These are the activations of a small neural network, seen along a few directions. Each row is one input.
In each table, some parts of the input vary, and every possible input appears once, in random order.
Descriptions start from the smaller parts, as in this example, which fits no table here: one of 3 separate values, together with either a single point or one of 11 places around a ring or (one of 4 places along a line, together with one of 5 places around a ring).
Shared parts are said once, and a part with two or three values counts as separate values.
In the rows, 128 means zero.

Other details of the inputs shift rows strongly along two fixed directions, in all tables alike. That doesn't count.

Table:
row 1: [135  94 148 151  96  75  90 112 118 168 114 132 110]
row 2: [ 58 124 113  38 179 132 143 148 150  61  42 131 179]
row 3: [121 120 125 172  57  84 167 138 124 155  96 157  84]
row 4: [ 59 132 127  33 203 116 168 148 150  68  64 115 168]
row 5: [ 77  88 114 103 163 130 138 143 129  71  98 137 137]
row 6: [ 77 124  97  63 170 134 169 135 133  75  94  95 147]
row 7: [144 135 145 126  92  69 124 102 147 164 100  71 122]
row 8: [ 67 110 137  75 193 115 153 145 129  60  83 139 131]
row 9: [148 126 148 121 110  66 119 105 147 183  96  89 132]
row 10: [144 167  93  85 180 225 165 142 130  84 234 127 140]
row 11: [153  86 162 168 123  94 125 135 114 173 124 115  99]
row 12: [126 100 169 167 107  91 102 136 111 163  97 141 118]
row 13: [209 148 130 177 111 194 106 139 116 210 243 148 134]
row 14: [129 134 151 157  92 106 108 127 140 168  70 108 145]
row 15: [142  76 151 172 103 103 107 135 115 159 100 129 116]
row 16: [137 104 162 181  95 103  99 128 115 150  86 143 120]
row 17: [145 151  84  88 174 239 137 146 131  93 211 162 161]
row 18: [138 106 140 155  97 109 115 131 141 177  92  96 142]
row 19: [144 174  79 126 153 196 131 109 111  62 225 166 110]
row 20: [141 145 128 140  84  82 120  94 133 162  95  84 122]
row 21: [ 64 126  92  44 160 116 133 117 160  70  66 114 168]
row 22: [149  98 157 134 125  86 137 135 137 191 100  84 133]
row 23: [137 182  97 142 161 213 140 131 104  60 215 174 116]
row 24: [206 145 139 207 109 183 120 133 101 161 250 139  84]
row 25: [133 154 148 157  93 101 129 120 124 158  83  92 128]
row 26: [ 67 114 122 106 161 129 131 137 130  57  79 150 142]
row 27: [140  76 158 164 111  95 108 141 109 177 121 130 111]
row 28: [ 77 104 115  59 183  96 141 122 136  66  97 129 121]
row 29: [136 114 141 119  98  69  98 114 141 189  96 106 144]
row 30: [191 203  93 184  45 191 168 130 128 200 219 174 100]
row 31: [139 150  86 110 159 210 111 115 119  67 213 192 130]
row 32: [136 204 104  89 177 228 158 138 131  70 218 144 146]
row 33: [128 123 163 138 108  89 109 140 132 186  84 116 151]
row 34: [139 124 169 179 103  91 121 131 118 141 111 112  98]
row 35: [ 88 106 108 105 162 124 154 138 115  68 112 121 117]
row 36: [ 77 108 105  94 150 113 121 114 138  63  93 142 135]
row 37: [146 116 149 161  94  73 112 107 126 144 122 103  89]
row 38: [218 175 114 173  83 194  86 100 128 187 222 154 134]
Each input here is: one of 2 separate values, together with either a single point or (one of 3 separate values, together with one of 6 places around a ring).
Changing only the choice among 2 separate values turns row 3 into row 30. The same change can be made to row 19. Which row results? -> row 20
Which other rows does row 5 become when the choice among 2 separate values takes its other values? List them by row number. -> row 18

Table:
row 39: [173 176 102 166  87 177 154 129 131 161 191 114 113]
row 40: [ 89 106 143 105 117  50 165 119 146 130  18  65 137]
row 41: [111 100 145  88 117  47 123 116 155 168  47 104 148]
row 42: [ 63  65 159 130 136  36 146 151 102 134  55 128  98]
row 43: [ 78 136  67  90 156 165 120 105 119  37 135 183 132]
row 44: [ 96 104 107  92 196 145 115 130 135  42 137 137 139]
row 45: [ 92 122 153 115 126  49 156 123 143 129  20  59 125]
row 46: [175 124 182 174  59  50  64 106 137 238  94  92 138]
row 47: [ 83 162  97  71 154 155 178 125 146  64 116 151 141]
row 48: [ 83  57 151 142 123  42  95 122 139 103  33 131 123]
row 49: [ 96  93 130 101 204 164 134 147 126  50 159 143 118]
row 50: [ 95 179 106  87 162 155 167 131 137  70 126 143 131]
row 51: [109  86 148  84 129  57 128 113 153 166  50  69 152]
row 52: [ 93 134 113  84 186 173 142 151 123  71 118 171 153]
row 53: [162 140 109 173  95 196 124 147 119 162 186 181 133]
row 54: [200 176 126 145 129 164 104 113 127 181 206 151 134]
row 55: [111 138 118  52 179 152 116 124 140 103 143 104 168]
row 56: [186 104 185 223  28  45 116 116 115 215 113 124  43]
row 57: [188 135 140 179 121 192 117 133 111 165 186 137 134]
row 58: [111 123 109  72 175 149 166 135 127  56 159 131  95]
row 59: [190 152 141 184 135 189 110 141 110 158 190 139 130]
row 60: [112 146  85  95 151 152 150 116 118  49 161 129 120]
row 61: [ 98 125 126  81 181 167 122 150 126  74 116 123 168]
row 62: [166 155 149 173 105 192  87 142 114 157 181 168 137]
row 63: [ 88 152  75  81 150 151 156 121 116  26 143 169 119]
row 64: [ 66 126 156 104 104  47 136 124 144 116  12  91 141]
row 65: [161  85 158 202  59  84 111 137 124 228  78  87 122]
row 66: [170 127 141 189 141 154 129 140  82 163 235 138  90]
row 67: [ 81  76 122 124 108  51 101  96 130 109  36  93 123]
row 68: [109 122  82  50 160 152 152 137 147 112 143 110 166]
row 69: [207 169 135 154 130 167 104 111 127 193 213 116 131]
row 70: [157  57 203 236  69  53  86 133 116 198  93 132  79]
row 71: [ 74 163  75  69 138 151 183 145 146  73 119 148 136]
row 72: [160 185 141 160 105 162 122 117 124 148 179 101 123]
row 73: [180 146 135 182 107 199 113 137 113 163 188 182 129]
row 74: [197 161  94 147  89 173 118 124 138 194 226 159 142]
Changing only one part turns row 52 into row 59. The same change can be made to row 42. Which row results? -> row 66
What do these inputs look like to the network? -> one of 2 separate values, together with either one of 6 places around a ring or (one of 3 separate values, together with one of 4 places along a line)
Which other rows does row 68 become when the choice among 2 separate values takes its other values? List them by row number. -> row 74
Which other rows does row 53 become when the choice among 2 separate values takes its other values? List them by row number. -> row 65
Which other rows does row 61 become when the choice among 3 separate values takes its other values? List them by row number. -> row 55, row 72

Table:
row 75: [163 142 128 144 108 141  93 109 126 160 164 157 124]
row 76: [100 123  95  86 161 166 164 149 136  86 132 157 141]
row 77: [122  76 142 145 105  72 101 124 132 144  71 117 117]
row 78: [118 138 105  98 169 161 163 132 130  58 163 137 117]
row 79: [ 86 132 106  89 184 172 126 135 117  33 139 164 140]
row 80: [144 170 133 141  99 140 130 129 142 158 137 134 139]
row 81: [185 158 134 171 100 138 124 111 117 175 197 141 101]
row 82: [135 114 137 138  89  58 133 119 131 167  93  80 109]
row 83: [128 127 141 139  98  70 133 108 136 154  80  68 112]
row 84: [126 128 155 141 103  65 132 109 131 160  83  96 112]
row 85: [ 90 150 101  59 159 158 157 144 142  91 123 156 157]
row 86: [ 67 124 109  65 149  95 159 134 154  99  37  92 163]
row 87: [ 87 124 109  88 177 155 157 142 106  60 159 159 119]
row 88: [170 129 131 178 112 154 100 111 121 139 168 146 118]
row 89: [150 120 123 154 118 146 140 124 121 134 180 140  99]
row 90: [ 87 101 159 147 107  75 134 148 133 141  41 111 127]
row 91: [113 142  83  79 164 170 124 118 131  79 157 144 151]
row 92: [191 107 159 153 142 153  94 138 119 199 191 118 137]
row 93: [192 134 165 154 148 172  99 138 116 177 196 113 143]
row 94: [173 164 116 162 111 163  95 103 127 148 179 123 129]
row 95: [165 162 134 148 105 156  92 109 129 136 170 145 126]
row 96: [ 68  94 128  96 144  99 153 152 121 110  52 133 136]
row 97: [107  98 150 145  98  75 141 134 146 153  40 103 135]
row 98: [ 89 118 100  94 178 165 123 139 112  54 146 170 136]
row 99: [107 100 166 157 113  53 132 134 119 131  64 101 101]
row 100: [165 155 119 157  86 155 129 132 130 182 166 122 137]
What do these inputs look like to the network? -> one of 2 separate values, together with either a single point or (one of 3 separate values, together with one of 4 places along a line)
Changing only the choice among 2 separate values turns row 88 into row 77. The same change can be made to row 86. Which row results? -> row 100
Which other rows does row 89 become when the choice among 3 separate values takes its other values? List them by row number. -> row 76, row 77

Table:
row 101: [118 123 114  94 179 163 141 142 123  91 164 141 132]
row 102: [117 107 141 132 123  86 144 131 126 135 101 105 109]
row 103: [129 146 108 107 156 189 133 143 130 109 171 158 149]
row 104: [112 114 136 126 118 105 112 127 130 135  84 132 140]
row 105: [111 113 134 137 112  90 125 120 128 122  87 120 116]
row 106: [127 138 130 114 108  88 132 113 145 151  94  89 134]
row 107: [116 104 148 126 129  99 131 140 132 146  85 111 136]
row 108: [124 161  97 114 135 176 138 125 129  91 163 164 131]
row 109: [125 123 139 140 111 101 143 134 127 146 100 112 119]
row 110: [119 142 103 111 157 163 141 126 119  74 171 150 118]
row 111: [228 170 146 242  44 166 105 118 111 230 215 145 100]
row 112: [129 101 146 143 126 101 107 126 122 134 112 121 119]
row 113: [130 153 106  79 164 171 131 122 141 106 164 125 156]
row 114: [106  97 143 126 128  93 110 125 130 123  80 121 131]
Changing only one part turns row 109 into row 107. The same change can be made to row 111. Which row results? -> row 103
What do these inputs look like to the network? -> one of 2 separate values, together with either a single point or one of 6 places around a ring
